Each row below holds a small network's activations on one input, seen along a few directions.
Each table varies a few parts of the input and shows all the possible inputs, shuffled.
Descriptions start from the smaller parts, as in this example, which fits no table here: line(6) and (point or ring(11) or (values(2) and ring(8))).
Shared parts are said once, and a part with two or three values counts as separate values.
(in the rows, 128 means zero)

Other details of the inputs shift rows strongly along two fixed directions, in all tables alike. That doesn't count.

Rows:
x1: [ 93 172 131 168  83 140 171 138 182 186 140 145]
x2: [165 104 125 110 158 133 110 123 102  88 131 109]
x3: [162 113 124 105 154 135 113 124  96  97 135 104]
x4: [109 192 141 193 132 153 220 148 179 185 153 114]
x5: [ 69 115 126 134  82 116 125 112 106 192  97 179]
x6: [157 140 139  89 184 109 112 133 156 118 157  96]
x7: [173 122 125 109 160 137 119 129 120  85 145  93]
x8: [ 93 122 123 156 103 138 149 116  89 160 108 153]
x9: [ 86  82 121 126 107 121 112 103  41 154  78 176]
x10: [ 82  87 124  98 102 108  90 100  70 178  92 179]
x11: [103 186 135 172  88 135 174 152 203 149 146 129]
x12: [120 151 127 158 113 148 169 138 130 144 136 121]
x13: [165 115 126 120 155 129 111 130 116  72 130 102]
x14: [ 84  76 120 111 103 107  89 102  81 173  81 190]
x15: [143 140 127 157 131 145 153 140 142 114 134 115]
x16: [155 128 130 107 144 122 106 135 161 100 147 112]
x17: [157 119 130  99 146 111  92 135 151  81 136 110]
x18: [150 103 131  83 147 105  71 123 118  80 125 121]
x19: [154 126 127 128 148 134 125 135 120  77 131 105]
x20: [140 167 129 137 121 135 148 145 196 128 158 108]
Each input here is: values(2) and (point or ring(9)).
Changing only the values(2) part turns x2 into x16. The same change can be made to x3. Which row results?
> x1
Which other rows does x4 become when the values(2) part takes its other values? List them by row number.
> x6

Rows:
x21: [141 161 145 130 159 102 147 154 166  95 154  90]
x22: [ 96 144 124 135  86 123 158 142 137 179 132 140]
x23: [179 170 118 108 153 145 124 128 180 119 182  77]
x24: [ 93 125 132 174  89 142 167 150 178 185 123 157]
x25: [113  95 126  74 114 107  77 116  74 106  97 152]
x26: [112 162 138 187 100 181 192 108  91 183 138 125]
x27: [124  67 127 103 138 114 101 122 107 152 113 158]
x28: [ 69 150 134 149 101 122 152 150 131 157 120 144]
x29: [122  78 119 100 103 116  90 112 108 131 104 156]
x30: [186 143 140 146 130 162 158 160 118  73 167  67]
x31: [134  43 125  84 133 112  53 106  86 113  93 162]
x32: [166 146 117 113 120 130 127 164 176 107 166  89]
x33: [164 150 115 121 108 135 118 153 182  96 161  94]
x34: [ 83 146 144 179 100 122 168 151 161 176 106 150]
x35: [170 139 144 122 158 114 105 149 173  59 136  89]
x36: [162 155 146 107 187 103 126 139 157  77 163  74]
x37: [123  79 118 118 113 128  78  95 118 122 101 172]
x38: [134  97 122 143  97 156 109  94  40 100 111 142]
x39: [140  73 131  82 178 111  59  84  69 145  97 158]
x40: [145  73 133 109 129 136 112 114  12 121 117 129]
x41: [107 132 114 129 101 133 141 126 133 191 140 146]
x42: [ 61 176 124 177  77 137 153 124 154 148 120 159]
x43: [ 76 176 122 164  62 140 159 123 157 152 118 164]
x44: [172 152 115 156 193 165 174 124 129  94 140  79]
x45: [104 111 125 134  90 128 144 137 145 171 119 152]
x46: [157 168 136 100 145 122 145 162 169  89 169  89]
x47: [142 150 135  99 165 112 121 155 144  81 161  87]
x48: [108 128 128 167 100 131 118 114 151 145 102 177]
x49: [ 91 176 124 151  91 147 168 114 152 205 134 136]
x50: [170 160 136  80 167 122 125 142 152  83 168  82]
x51: [137  69 110 117 182 131 128 105  32 120  89 140]
x52: [167 133 116 159 175 147 182 157 132  85 139  88]
x53: [135  69 134  96 157  98  82 122  86 138 101 163]
x54: [148  63 129 107 115 140  83 105   8  91 102 131]
x55: [ 97 152 123 135  95 131 160 128 138 188 135 138]
x56: [155 162 138  96 180 119 122 145 152  79 172  76]
x57: [153 159 137 147 140 126 118 130 188  72 137 108]
x58: [173 156 127 112 156 143 134 120 185 123 170  89]
x59: [122 127 137 160 108 161 170 119  63 162 134 132]
x60: [166 142 139 145 141 128 120 155 190  87 141 114]
x61: [151 160 135  90 187 126 105 119 135  89 161  81]
x62: [132  75 112  90 109 117  65  87  98 112 103 162]
x63: [ 86 155 140 147 138 116 146 103 121 173 117 142]
x64: [ 84 157 122 160  54 137 159 141 157 170 121 145]
x65: [177 150 129 111 154 133 143 142 190 111 177  88]
x66: [102  82 127  76 135  98  57 112  56  95  95 147]
x67: [126  74 128 101 148 121 100 108 105 160 117 158]
x68: [125  89 111  88 116 110  95 126  90 158 124 147]
x69: [167 157 108 124 107 139 110 131 185  84 164 102]
x70: [ 98  98 138 111 135  88 103 126  84 125  97 143]
x71: [185 133 102 154 172 157 140 129 130  25 132  88]
x72: [109 115 139 155 114 120 134 146 142 166 105 163]
x73: [ 84 150 144 177 109 119 177 146 160 186 114 152]
x74: [106 105 128  84 114 108 103 132  83 131 103 147]
x75: [107 135 130 155 124 151 149 108 160 198 129 153]
x76: [ 99 144 113 138  67 133 122 112 135 144 115 152]
x77: [160 159 134 123 154 109 102 127 165  39 147  91]
x78: [158 166 146 131 179 130 133 123 176 115 150  89]
x79: [122  99 127  51 157 113  70  84  50 136 106 145]
x80: [ 78 147 138 167  96 109 146 133 138 143 105 150]
x81: [187 109 114 132 188 142 147 154 113  46 130  77]
x82: [140  62 134  81 173 100  66 103  70 139 100 163]
x83: [ 95 134 109 213 103 163 201 141 119 142  94 149]
x84: [ 87 153 124 153  66 132 167 152 153 181 126 139]
x85: [ 86 157 145 175 119 126 176 132 159 194 118 151]
x86: [103 124 124 142  95 127 162 136 153 184 130 153]
What do these inputs look like to the network?
> line(6) and (values(2) or ring(9))
Changing only the line(6) part turns x38 into x26. The same change can be made to x77. Which row results?
> x63
A walk changes only the line(6) part. It starts at x69 and steps to x33. List the rest of the walk in order.
> x32, x68, x41, x23
Which other rows does x40 become when the values(2) part takes its other values? List them by row number.
> x52
Which other rows does x35 become when the ring(9) part takes its other values? List them by row number.
> x25, x29, x31, x33, x60, x64, x66, x80
Which other rows does x38 become when the values(2) part takes its other values? List them by row number.
> x71
Which other rows agree with x72 in the line(6) part? List them by row number.
> x24, x28, x30, x32, x34, x45, x70, x74, x81, x84

Rows:
x87: [107 156 125 176  98 155 179 129 116 155 125 129]
x88: [128 131 129 135 116 125 120 126 139 116 126 132]
x89: [155 128 129 106 161 116 103 130 139  74 133 108]
x90: [125 174 128 157 118 141 166 137 197 150 154 115]
x91: [164 113 125 120 153 132 115 124  86  71 127  97]
x92: [156 143 141 113 157 118 116 134 157 106 148 103]
x93: [165 143 124 120 164 139 141 128 115  91 150  82]
x94: [117  46 120  78 121 101  64 100  34 127  82 169]
x95: [110  91 119 108 106 120  98 110  83 157 102 162]
x96: [165 128 127 119 139 127 109 138 155  82 145 101]
x97: [129 171 132 144 110 141 150 143 170 121 153 111]
x98: [ 84 106 123 131  87 126 114 102  99 182  95 177]
x99: [ 91 147 137 192 106 156 192 131 133 196 123 155]
x100: [102 197 129 186  94 152 210 159 205 174 160 117]
x101: [146 122 126 118 148 120 111 127 147 100 126 119]
x102: [163 135 127 108 131 131 122 142 147  98 151  99]
x103: [122 186 140 192 123 154 207 149 160 152 149 103]
x104: [ 73 113 124 134  85 125 118 103  88 181  93 182]
x105: [157 131 141  97 166 112 101 128 138  92 144 103]
x106: [100 148 128 156 115 131 151 136 147 140 119 142]
x107: [159 141 129 105 137 130 115 140 143  87 154  96]
x108: [164 116 125 133 166 145 131 131 120  86 133 109]
x109: [159 100 127  96 144 114  79 118 119  81 126 117]
x110: [138  97 121 108 146 116  98 121 116 111 112 134]
x111: [166 120 137  98 166 115 101 132 143 102 145 102]
x112: [153  95 128  84 148 108  68 113  95  72 120 122]
x113: [128 157 129 147 130 132 154 151 166 111 141 113]
x114: [114  82 120 104 129 111 103 118  81 134  94 155]
x115: [ 74 132 124 147  97 128 143 109 121 197 106 173]
x116: [136 143 124 146 131 130 147 146 166 121 136 119]
x117: [170 127 129 142 147 150 135 134 130  81 146 101]
x118: [128 172 124 156 118 142 171 148 190 152 157 113]
x119: [ 74 144 123 163  82 135 177 129 137 210 117 166]
x120: [162 136 140 109 162 118 112 132 160 103 149 100]
x121: [121 134 127 139 125 128 146 145 143 126 127 126]
x122: [115 135 125 167 104 158 163 124 118 156 126 143]
x123: [141 132 128 115 120 132 125 138 133 114 141 113]
x124: [111 148 125 177 123 147 178 135 120 138 117 126]
x125: [100 120 121 131 112 127 131 114 124 178 115 156]
x126: [158 145 129 112 136 130 111 130 155  95 148 104]
x127: [158 105 127  98 141 119  97 136 113  78 134 107]
x128: [145 152 138 133 138 127 152 151 168 128 153 104]
x129: [110  78 120  96 112 117  81  99  72 154  94 166]
x130: [107  55 122  81 122 102  63  99  33 124  83 168]
x131: [133 161 141 135 141 127 143 144 165 121 151 107]
x132: [134 117 138 108 143 117 118 135 117 129 132 120]
x133: [ 90 137 124 137 106 129 147 124 122 173 122 150]
x134: [148 148 128 106 152 126 120 132 148 100 154  99]
x135: [164 104 124  99 143 117  90 131 120  82 133 112]
x136: [ 92 135 137 143 114 124 146 131 124 171 121 148]
x137: [ 90 131 125 130 112 123 130 110 116 169 114 158]
x138: [ 76  83 125 120  95 113  95 101  58 158  81 184]
x139: [174 122 125 112 171 143 125 123 118  94 150  97]
x140: [ 83 102 123 135 109 117 117 108  97 165  85 178]
x141: [107 128 134 140 119 122 140 131 133 173 122 147]
Changing only one part turns x123 into x127. The same change can be made to x95. Which row results?
> x135
What do these inputs look like to the network?
> ring(5) and (values(2) or ring(9))
Which other rows agree with x113 in the ring(5) part? List them by row number.
> x89, x101, x106, x108, x110, x114, x116, x121, x124, x140
A walk changes only the ring(5) part. It starts at x106 and steps to x131. List the rest of the walk in order.
> x134, x97, x138
Which other rows agree with x92 in the ring(5) part? List them by row number.
> x99, x103, x105, x111, x120, x128, x131, x132, x136, x141

Rows:
x142: [209 132 149 125 178 124 106 131 144  55 157  62]
x143: [ 89 107 132 171  93 145 174 148 107 189 108 171]
x144: [116 189 124 156 113 115 168 149 204 121 135 110]
x145: [136 168 142 187 131 164 170 132 184 125 158 125]
x146: [ 90 125 154 186  99 143 155 119 111 189 106 176]
x147: [183 143 121 136 163 158 159 164 181  69 178  86]
x148: [ 57 142 114 175 102 139 163 121 116 164  89 171]
x149: [ 93 171 137 163  64 132 165 142 160 182 143 127]
x150: [113  80 120 115 105 106 113 132 103 170 102 149]
x151: [133  83 123  95 132 100  67  80  86 139  88 151]
x152: [153 166 136 139 170 142 150 157 182  51 168  87]
x153: [161 110 148  93 180 109  93 147 101  52 132 103]
x154: [127  93 114  93 116 121  94  92  37 118  97 134]
x155: [185  93 100  90 175 138 101 131 108  63 131  98]
x156: [122  84 141  91 123 127  89 113  36 123 114 146]
x157: [111  87 124  68 119 122  70  99  71 130 124 160]
x158: [ 64 135 137 181  93 115 166 137 105 172  93 158]
x159: [127  83 117  94 139 115  60  81  90 137  94 163]
x160: [132  64 102  80 124 102  87 108  82 139  88 146]
x161: [128 190 114 167 103 170 177 139 163 120 159 105]
x162: [103 168 125 204 104 166 177 116 164 167 121 147]
x163: [ 72 140 127 163  79 158 164 118  97 177 126 175]
x164: [112 143 126 194  90 141 199 160 149 174 127 130]
x165: [209 139 131 121 178 131 109 117 149  48 147  64]
x166: [ 98 160 140 177  99 148 158 123 189 178 139 164]
x167: [ 92 116 104 174  85 141 181 126 109 185  91 158]
x168: [173 142 151  84 176 104  95 163 171  50 159  83]
x169: [165 141 134  83 180 115  96 147 179  42 166  90]
x170: [129  74 150  92 137 106  62 101  85 145 103 163]
x171: [101 151 103 165  90 150 176 145 186 177 127 148]
x172: [ 86 181 134 169 152 149 218 128 138 220 143 121]
x173: [ 99  91 109  81 141  97  71 103  87 117  88 163]
x174: [169 182 116 107 133 146 125 140 189  77 179  75]
x175: [107  85 133  87 133  75  73 119  77 126  91 149]
x176: [156  65 112  64 158 116  74 124 104 100 130 140]
x177: [183 174 140 136 133 138 148 157 153  72 179  58]
x178: [173 187 136  94 207 122 158 143 187 132 188  61]
x179: [102 142 135 165  88 141 177 166 181 186 137 148]
x180: [172 171 150 106 132 137 125 162 183  85 189  75]
x181: [109  87 116 104 142  99  96 102  55 106  76 143]
x182: [113  98 141 129 112 104  93 103 107 170 102 153]
x183: [121  94 113  72 108 106  75  92  66 133 103 139]
Changing only one part turns x168 into x153. The same change can be made to x150. Which row results?
> x164
What do these inputs look like to the network?
> values(2) and (point or (values(4) and ring(5)))
Which other rows does x152 become when the ring(5) part takes its other values? List them by row number.
> x148, x153, x158, x181
Which other rows does x183 become when the values(2) part takes its other values? List them by row number.
> x154
